A small network was shown many inputs. Here are its activations along a few directions, one row for each input.
Each table varies a few parts of the input and shows all the possible inputs, shuffled.
A made-up example of a description, with smaller parts first: ring(5) and (point or ring(11) or (values(3) and line(6))).
Shared parts are said once, and a part with two or three values counts as separate values.
(in the rows, 128 means zero)

Other details of the inputs shift rows strongly along three fixed directions, in all tables alike. That doesn't count.

A family of inputs:
r1: [159  85 163 185 141  60 142 100  99 113 103]
r2: [149 144 159 136 160 113 130 116 110 129 162]
r3: [148  58  91 247 115  88 133  76  95 101 183]
r4: [160 127 186 131 148  96 171 139 101 145  83]
r5: [164 126 181  96 126  56 112  89 139  60  68]
r6: [165 123 132 148 144  52 115 156 103  82 106]
r7: [127 211 161 108 115 113 150 126 105 137 112]
r8: [164  66  94 181 114 138 125 119 136 103 198]
r9: [ 84 119  94 118 128 195 117 152 180 145 182]
r10: [ 83 156  94 105  59 173 104 149 137 165 138]
r11: [141 128  94 129 110  98 150  70 135 118 146]
r12: [ 64 108  99  67 146 175  78 153 159 127  97]
r13: [101 154 110 181  67 139 149 111  97 135 184]
r14: [117  87 112 109 141 134 108 145 121 122  90]
r15: [131  58 152 119 125  96 111 144 182 106  60]
r16: [131 154 122 194 140 152 160 117  81 185 148]
r17: [131 229 151 118 135 150 186 102  76 137 139]
r18: [169  69 126 215 103 102 146  99 142 110 156]
r19: [110 148 118  81 150 186 123 161 135 140 152]
r20: [120 150 141 130 155  71 118 159 122  98 100]
r21: [127  65 113 118 133 123  80 128 172  86 146]
r22: [116  93 131  51 139 148  71 170 202 125 102]
r23: [ 95 110  55 122  52 171  95 132 183  96 144]
r24: [130  69 107  99 107 162 106 161 190 126  96]
r25: [188  73 140 126  80  44  97 111 132  47  98]
r26: [127 176 152 105 162  77 108 174 120 129  87]
r27: [ 95 129 132  93 136 181 126 163 194 141 123]
r28: [ 92 124  98  86 142 181  77 140 152 142 134]
r29: [153 122  99 102 108  94 122  80 141 129 120]
r30: [120 191 109 111 110 169 127 102 135 142 132]
r31: [100 215 154 110 181 171 181 136  58 171 160]
r32: [107 141  81 172 124 194 168 137  99 179 159]
r33: [169 120 206 116 149  69 134 133 136 136  73]
r34: [159 118  60 181  89 123 174  58 101 123 199]
r35: [137  95  71 202 117 149 103  90  95 136 190]
r36: [ 99 183 164 140 176 132 162 112  83 139 164]
r37: [ 98  89  87  89 129 167  60 155 162 155  87]
r38: [112 186 156 142 150 165 181 142 106 203 121]
r39: [126 159 163 111  89  97 145 136  85 121 118]
r40: [140 170 212  77 175 118 176 162 123 140  92]
r41: [161 134 206 103 162  92 138 138 146 127  91]
r42: [108 113  98 120 143 162 117 132 109 125 136]
Description of these inputs: values(3) and (point or line(4) or ring(9)).
- Changing only the values(3) part turns r10 into r39. The same change can be made to r26. Which row results? => r6
- Which other rows does r33 become when the values(3) part takes its other values? List them by row number. => r18, r24
- Which other rows does r12 become when the ring(9) part takes its other values? List them by row number. => r1, r3, r9, r15, r18, r21, r27, r36
- Which other rows does r25 become when the line(4) part takes its other values? List them by row number. => r17, r34, r39

A family of inputs:
r43: [129 210 220  89 184 127 210 152  96 177  92]
r44: [116 107  30 143  79 201 110 114 162 124 195]
r45: [110 114 135  71  98 117  92 158 153  95  96]
r46: [111  96 120  70 104 120  81 131 151  97  66]
r47: [117  89 132 117 145 134  82 150 153 115 128]
r48: [105 168  92 217 148 197 165  97  71 191 216]
r49: [176 135 161 169 113  71 154  67  95 101 152]
r50: [110 157 135 142 159 177 155 115 115 166 182]
r51: [117  85 119  96 127 142 106 161 161 139  70]
r52: [105  78  38 173  50 179  97 143 184 135 174]
r53: [164 149 162 150 146  54 145  89  66 109 117]
r54: [114 136 133  73 155 123  94 171 153 113  98]
r55: [131 200 199  73 198 104 171 132 103 136 100]
r56: [201  76 157 208  96  46 158  70 116  88 143]
r57: [ 71 237  91 122 128 210 165 156 100 184 187]
r58: [205  50 139 227 109  55 136 113 107  85 155]
r59: [108 126 122  72 163 128  97 145 139 121  76]
r60: [112  89 119  93 101 120  84 141 178 128  56]
- What is each input in this table made of? => values(3) and ring(6)
- Changing only the ring(6) part turns r60 into r53. The same change can be made to r52. Which row results? => r57
- A walk changes only the ring(6) part. It starts at r55 and steps to r44. List the rest of the walk in order. => r49, r56, r43, r50
- Which other rows does r43 become when the values(3) part takes its other values? List them by row number. => r51, r58
- Which other rows does r50 become when the values(3) part takes its other values? List them by row number. => r47, r48

A family of inputs:
r61: [110 185 165  78 192 148 139 148  99 150 120]
r62: [130 122 139 100 112 115 122 131 146 112 114]
r63: [149  66 122 147 119 104  92 134 151 107 113]
r64: [104 127 100  95  96 150  95 149 162 128 107]
r65: [119 132  81 174 119 187 156 133 133 161 194]
r66: [156  92 142 139 105  66 112 109 118  89 105]
r67: [114 209 168  71 167 126 146 132  85 137 116]
r68: [102 113  73 164 111 206 140 125 143 161 182]
r69: [161 136 141 211 141  94 175 103  70 139 167]
r70: [ 72 141 107  39 165 199  86 177 162 151 101]
r71: [169  94 150 123 115  66 120 102 137  85  95]
r72: [137 137 162  77 153  69  98 119 130  82  94]
r73: [125 113  44 196  72 159 132 107 123 133 192]
r74: [ 75 147 115  63 143 191 111 189 169 159  87]
r75: [124 119 131 104 112 116 119 120 135 116 100]
r76: [148  71 126 146 123  98  97 129 142 113 110]
r77: [121 137 142 121 150 136 146 135 125 147 109]
r78: [128 111 111 142 156 129 110 118 122 118 155]
r79: [121 109  54 199  70 163 128 108 123 127 196]
r80: [144  68 130 148 122 102 102 133 141 103 115]
r81: [136  85 101 102 118  96  68 112 153  76 119]
r82: [135 181 161 158 185 110 163 110  74 138 169]
r83: [ 98  95 105 106 123 161  99 158 158 138 108]
r84: [118 197 165 107 140 115 162 140  97 142 105]
r85: [153 186 159 167 132 100 193 106  79 138 165]
r86: [128 122 106 123  98 138 118 129 153 128 143]
r87: [118 153 141 111 121 137 147 118 123 135 121]
r88: [ 93 206 157  74 141 151 154 139 114 168  94]
r89: [124 154 150 116 120 121 139 130 120 123 119]
r90: [110  94 101 104 123 166  98 165 180 127 111]
r91: [137 175 143 153 124 117 169 119  96 134 148]
r92: [166 100 154 123 118  54 122 103 123  88  86]
r93: [164  75 151 143 136  92 115 112 142 109 109]
r94: [ 94 205 129 111 122 178 155 145 120 167 141]
r95: [139 108 160 112 148 103 120 130 134 129  86]
r96: [134 153 148 118 122 120 143 112 122 133 118]
r97: [138 116 105 176 120 154 143 124 131 148 179]
r98: [149  71 144 138 134  93 114 117 135 107 102]
r99: [147 192 155 156 156  98 170  92  49 130 168]
r100: [110  99 103  99 129 171 110 148 175 138 110]
r101: [171  91 173 152 142  72 121 124 126 102 107]
r102: [108  95 112 100 124 166 107 158 174 135 125]
r103: [128  86  67 210  97 177 131 119 134 136 202]
r104: [125 164 136 134 117 119 143 122 104 141 127]
- Changing only one part turns r77 into r92. The same change can be made to r103. Which row results? => r89
- Changing only one part turns r102 into r62. The same change can be made to r95. Which row results? => r88
- What is each input in this table made of? => values(2) and (line(4) or (values(3) and ring(6)))
- Which other rows does r80 become when the values(3) part takes its other values? List them by row number. => r63, r74
- Which other rows does r82 become when the line(4) part takes its other values? List them by row number. => r61, r70, r78
- Which other rows does r66 become when the values(3) part takes its other values? List them by row number. => r73, r104
- A walk changes only the line(4) part. It starts at r72 and steps to r81. List the rest of the walk in order. => r99, r67
